[ 30.0  34.9 -14.0  -9.8 -19.5] = Kup
[ 48.3  25.0  21.6  29.9 -50.0] = zukeb
[-27.5 -29.4  -4.1  23.5  -7.2] = notal
[ -2.7  34.9 -14.0 -18.4  24.9] = sava
[ 54.2  -8.9  23.4   0.2 -26.6] = Gepa
[21.6 -7.1 18.6 -2.9 -0.1] = tidi
[-23.5 -13.6  16.5 -14.3  34.6] = Neri
[-91.8   6.0  24.9  15.1  23.8] = Dedig
[-45.7 -53.8  14.6  17.1  24.5] = ket
[-23.5 -13.6  16.5 -14.3  42.9] = gom
[-31.0  12.8  -4.9 -19.9  36.5] = buda
back: [ 34.6 -14.3  16.5]
Neri
asked: [ 12.8  -4.9 -19.9  36.5]
buda
back: [ 17.1  14.6 -53.8 -45.7]
ket
common sava Dedig: 
[24.9]
asked: [ 30.0  34.9 -14.0  -9.8 -19.5]
Kup

[-36.5  37.2 -56.3  30.7  26.2 -15.7   6.6  39.6  -3.6  90.6  23.2 -30.1
 -32.8  22.9] = popir
[ 10.3 -65.1  -1.0 -71.7 -43.2  38.0 -13.6 -51.4  13.5  -8.1  17.1  11.9
 -16.1  84.4] = tul
[-36.5  37.2  55.6  30.7  26.2 -15.7   6.6  39.6  -3.6  90.6  23.2 -30.1
 -32.8  22.9] = tev
[-33.5  35.9  15.5  32.6  25.4  11.9  13.5 -51.4  38.0 -13.6  -8.1  17.1
   3.5 -31.7] = telav
step +1: [ 30.7  26.2 -15.7]
[ 30.8  26.3 -15.6]
back: [ 11.9  17.1  -8.1  13.5 -51.4 -13.6  38.0]
tul

[ 12.0  41.4  41.3  61.5 -78.0 -39.7] -> Vil
[-36.5  41.3 -15.8 -19.3 -67.2  65.7] -> Vusa
[-29.8  26.2  63.7 -61.7  20.3  55.5] -> getig
common Vil Vusa: 
[41.3]
step -1: [61.5]
[61.4]

[ 58.7 -47.8  12.2  -4.4  31.3  13.8 -52.6 -64.9] : zedug
[ -0.8  -6.3  18.7  16.5 -52.0 -41.1  15.2  28.3] : zofo
[ 42.9 -17.5  27.6  -1.6  15.5  -9.4 -54.2 -61.4] : lati
[-49.0  67.1  23.2  16.5 -52.0 -41.1  15.2  57.8] : Sases
[-17.5  -9.9 -18.5  -0.9  -6.3  18.7  26.3 -69.0] : mopu
[-17.5  -9.9 -18.5  -0.9  -6.3  18.7  26.3  24.7] : basor
[-41.3  23.8 -30.0  -5.6 -17.8   3.9  57.3  67.1] : lige
[-17.5  -9.9 -18.5  -0.9  -6.3  18.7  26.3  39.3] : bafa
step +1: [67.1 23.2 16.5]
[67.2 23.3 16.6]
asked: [-17.5  -9.9 -18.5  -0.9  -6.3  18.7  26.3 -69.0]
mopu
step +1: [-17.8   3.9  57.3]
[-17.7   4.0  57.4]

[-5.0 16.4 10.3 21.1 -8.2] : vir
[21.1 -8.5 19.6 16.3 16.4] : rom
[16.4 12.0 16.4 22.1 10.2] : Pime
asked: [19.6 16.3 16.4]
rom
asked: [21.1 -8.2]
vir
common Pime vir: 
[16.4]
common vir Pime: 
[16.4]
asked: [16.4 12.0 16.4 22.1 10.2]
Pime

